A small network was shown many inputs. Here are its activations along a few directions, one row for each input.
In each table, some parts of the input vary, and every possible input appears once, in random order.
Descriptions start from the smaller parts, as in this example, which fits no table here: one of 4 places along a line, together with either a single point or one of 9 places around a ring or (one of 2 separate values, together with one of 8 places around a ring).
Shared parts are said once, and a part with two or three values counts as separate values.
In the rows, zero is written as 128.

Other details of the inputs vary at random and push rows far along two fixed directions, the same in every table; ignore that.

Table:
row 1: [137 108 143 122 129  84 159 120 103 103 113 120 119]
row 2: [133 138 143 144 156 124 104 147 121 184 161 106 192]
row 3: [127 138 149 107 121 109 146 147  99 106 131 112  94]
row 4: [141 111 149 137 126  89 159 110 104 105 135 121 126]
row 5: [145 143  58 123 105 159 133 103 157 105 104 154 122]
row 6: [127 141 150 121 119 105 144 138  97  98 150 115  92]
row 7: [142 121 161 143 156 129 114 141 133 187 144 106 201]
row 8: [142 154  76 119  89 160 135 108 163 103 110 146 120]
row 9: [142 155  77 130 144 209  85 142 173 175 126 142 170]
row 10: [134 127  68 139 103 158 125  87 170 105 116 166 125]
row 11: [133 135 149 124 105  90 156 125 103 102 148 111 114]
row 12: [103 116 150 110 126  98 134 146 111 116 113 124  89]
row 13: [128 127 151 117 132 113 160 137  94 113 120 119  92]
row 14: [129 137 140 116 112  86 146 131 102 102 135 112 114]
row 15: [131 138  79 141 141 177  75 122 182 175 124 148 192]
row 16: [135 124 142 132 120  91 161 117  97 109 142 118 117]
row 17: [138 114 157 134 135 107 154 122  98 103 138 121 104]
row 18: [144 160  77 127  90 181 127 109 159  95 135 153 101]
row 19: [135 115 150 135 139 103 147 124  99  99 137 124 103]
row 20: [149 142  93 138 146 210  92 130 181 172 116 145 177]
row 21: [126 141 148 114 121 106 140 142  97 103 139 114  95]
row 22: [130 139 159 114 112 111 155 139 101 106 141 111  91]
row 23: [134 123 119 162 166 220  77 116 148 147 124 138 156]
row 24: [106 112 147 123 108  78 144 122 116 110 129 127 108]
row 25: [131 123 142 120 122  93 165 123  99 113 117 117 113]
row 26: [116 106 148 121 126  88 153 120 112 114 108 126 114]
row 27: [106 128 165 128 146 139  94 165 140 192 140 113 160]
row 28: [135 111 151 119 140 103 154 132  99 103 115 122 100]
row 29: [117 104 142 118 129  81 149 124 107 110 112 125 112]
row 30: [114 136  82 117 103 170 117 119 171 114  96 161  96]
row 31: [130 134 142 111 112  89 151 136 104 106 128 109 113]
row 32: [105 114 143 117 117  74 134 128 112 110 118 125 108]
row 33: [116 135  79 127  97 166 115 110 168 105 117 163  95]
row 34: [133 138 159 141 160 146 108 157 115 185 166 104 169]
row 35: [108 124 160 129 139 118  99 153 143 195 139 110 184]
row 36: [119 121 163 137 162 148  99 157 135 191 143 113 168]
row 37: [128 127  71 122 119 173 119 111 164 105  99 163 100]
row 38: [119 122 162 145 163 145  94 154 131 187 156 114 170]
row 39: [128 128 143 129 134 106 149 132  91 105 144 120  95]
row 40: [128 129  77 125 115 179 125 108 167 108  96 164  99]
row 41: [119 121 150 146 160 119  95 143 133 185 152 114 192]
row 42: [131 148 152 136 143 122 101 155 126 178 167  98 189]
row 43: [151 130  74 131 107 160 140  91 165 103  95 157 130]
row 44: [117 133  76 118  95 150 121 107 174 117  95 159 120]
row 45: [133 144 163 129 135 125 113 155 130 181 157  95 185]
row 46: [127 140 156 110 116 113 153 143 101 107 128 112  91]
row 47: [139 112 159 127 133 109 159 125 102 106 125 120 102]
row 48: [141 149  59 126 114 179 121 109 153 101 115 161 103]
row 49: [116 123 156 144 168 140  88 156 129 183 155 114 168]
row 50: [131 126 152 122 127 113 160 133  97 111 133 119  93]
row 51: [126  96 160 149 148 123 139 100  90  91 115 120 112]
row 52: [102 116 149 123 123  95 130 136 110 106 131 128  85]
row 53: [134 122 145 124 119  93 166 120 100 113 130 116 114]
row 54: [127 130  70 128 119 170 112 106 161 101 107 165 101]
row 55: [114 136  76 120 107 160 105 116 164 105 106 161  96]
row 56: [139 125 149 142 162 122 101 144 129 181 142 109 200]
row 57: [144 146  55 129 107 157 127  99 155 104 113 156 124]
row 58: [107 126 152 136 147 112  89 151 138 186 149 112 184]
row 59: [139 124 152 150 161 122 104 140 128 180 155 109 201]
row 60: [133 125  70 132 102 159 129  91 174 110 105 163 124]
row 61: [106 111 145 111 117  76 140 133 113 115 111 122 109]
row 62: [134 114 149 126 140 102 146 128  98 100 124 124 102]
Description of these inputs: one of 2 separate values, together with either a single point or (one of 5 places along a line, together with one of 6 places around a ring).
The inputs of row 38 and row 10 match in every part but the choice among 2 separate values. If row 23 is changed in the same way as row 38 into row 10, which row does it become?
Answer: row 51
Which other rows does row 1 become when the place on the line of 5 takes its other values? List them by row number.
Answer: row 5, row 29, row 31, row 61
Which other rows does row 18 become when the place on the ring of 6 takes its other values? List them by row number.
Answer: row 3, row 6, row 21, row 22, row 46
Which other rows does row 28 become when the choice among 2 separate values takes its other values? List them by row number.
Answer: row 1
Which other rows does row 45 become when the choice among 2 separate values takes its other values? List them by row number.
Answer: row 22

Table:
row 63: [125 124 126 116 113 135 147 122 127 105 111 134  92]
row 64: [134 131 108 106 108 106 151 126 127 104 105 130 111]
row 65: [146 155 109 125 134 148 102 146 149 173 146 115 187]
row 66: [136 143 138 140 142 167  97 143 144 165 151 118 166]
row 67: [133 123 121 138 152 151 104 128 149 168 121 125 185]
row 68: [127 131 140 132 144 165  98 146 152 171 128 122 163]
row 69: [137 125  89 120 106 153 142 103 148  78  97 159  78]
row 70: [146 135  83 130  97 136 149  87 140  71 109 151 102]
row 71: [132 133  83 116 100 157 150 108 144  88  97 155  74]
row 72: [115 142 127 132 141 163  93 152 143 172 142 125 150]
row 73: [114 138 133 132 136 163  90 147 147 168 144 123 152]
row 74: [125 128  79 126  85 121 142  95 158  90 119 161 100]
row 75: [145 140 119 142 129 140 113 130 155 171 154 124 187]
row 76: [138 146 123 139 152 169  99 144 139 161 146 126 159]
row 77: [124 105 167 117 124  66 167 121  86  93 108 115  99]
row 78: [116 115 227 123 151  66 156 162  56 140 161  75 118]
row 79: [121 112 167 111 134  85 168 139  78 100 115 117  74]
row 80: [110 101 222 120 146  39 163 153  65 146 133  82 134]
row 81: [141 145  80 125  98 161 150 104 138  80 118 152  78]
row 82: [120 129  90 125  89 124 140  96 143  85 109 154  94]
row 83: [125 149 106 121 129 141  90 148 157 170 137 124 174]
row 84: [119 117 109 129 119 116 133 105 124  96 116 141 109]
row 85: [122 135 120 137 136 148  88 132 153 162 130 129 175]
row 86: [135 129  81 119 110 155 144 105 145  79  94 161  74]
row 87: [116  99 213 121 143  32 169 151  75 144 142  88 136]
row 88: [116 135 138 135 141 160  85 147 150 165 143 123 157]
row 89: [108 116 166 116 131  80 154 140  78  97 131 118  68]
row 90: [133 102 113 132 123 106 156 101 126  97 107 143 110]
row 91: [139 148 126 136 150 167 104 148 132 168 148 122 157]
row 92: [146 115 107 137 119 114 152  97 122  92 127 141 114]
row 93: [119 134 134 137 148 158  84 148 146 162 142 127 154]
row 94: [140 134 121 146 152 153 102 128 140 169 143 119 191]
row 95: [121 133  83 123 110 149 130 109 142  78 111 160  73]
row 96: [119 111 225 127 146  39 162 151  55 142 155  76 139]
row 97: [139 131 122 128 121 132 141 117 120  90 129 136  96]
row 98: [126 118 112 147 146 143  93 126 155 168 139 136 176]
The inputs of row 79 and row 91 match in every part but one. If row 71 is changed in the same way as row 79 into row 91, which row does it become?
Answer: row 81
What do these inputs look like to the network?
Answer: one of 3 separate values, together with either a single point or one of 5 places along a line or one of 6 places around a ring
Which other rows does row 88 become when the place on the ring of 6 takes its other values? List them by row number.
Answer: row 72, row 73, row 89, row 93, row 95

Table:
row 99: [113 130 148 118 142 124 111 157 124 160 125 115 139]
row 100: [127 123 111 134 106 123 135 101 140 104 125 141 119]
row 101: [145 139 136 130 129 137 133 134 128 145 136 116 150]
row 102: [131 125 139 124 144 144 124 139 129 148 114 122 140]
row 103: [144 132 134 134 133 127 133 124 127 141 135 119 158]
row 104: [124 127 127 128 142 110 111 139 129 152 134 120 160]
row 105: [126 127 110 139 122 150 122 111 132  95 132 146  95]
row 106: [145 134 105 134 128 159 138 112 124  94 126 141 100]
row 107: [129 141 102 127 121 147 123 122 125  99 134 140  93]
row 108: [135 131 140 124 141 140 132 141 126 148 125 120 139]
row 109: [116 119 109 124 113 143 127 114 148 107 103 150 100]
row 110: [125  90 191 119 139  25 190 126  49  86 121 101  91]
row 111: [123 128 147 135 127 131 117 134 136 152 145 117 152]
row 112: [120 113 133 140 144 115 109 127 135 155 131 127 164]
row 113: [116 121 144 129 136 136 113 139 139 153 131 128 139]
row 114: [134 140  94 124 102 124 136 112 141 102 126 142 116]
row 115: [132 146  99 119  99 135 137 119 140 105 129 137 110]
row 116: [119 140 133 120 135 134 114 153 134 158 132 121 139]
The inputs of row 110 and row 104 match in every part but one. If row 102 is changed in the same way as row 110 into row 104, which row does it become?
Answer: row 99
What do these inputs look like to the network?
Answer: one of 3 separate values, together with either a single point or one of 5 places along a line
Which other rows does row 114 become when the choice among 3 separate values takes its other values? List them by row number.
Answer: row 100, row 103
Which other rows agree with row 113 in the choice among 3 separate values? List them by row number.
Answer: row 100, row 105, row 109, row 111, row 112
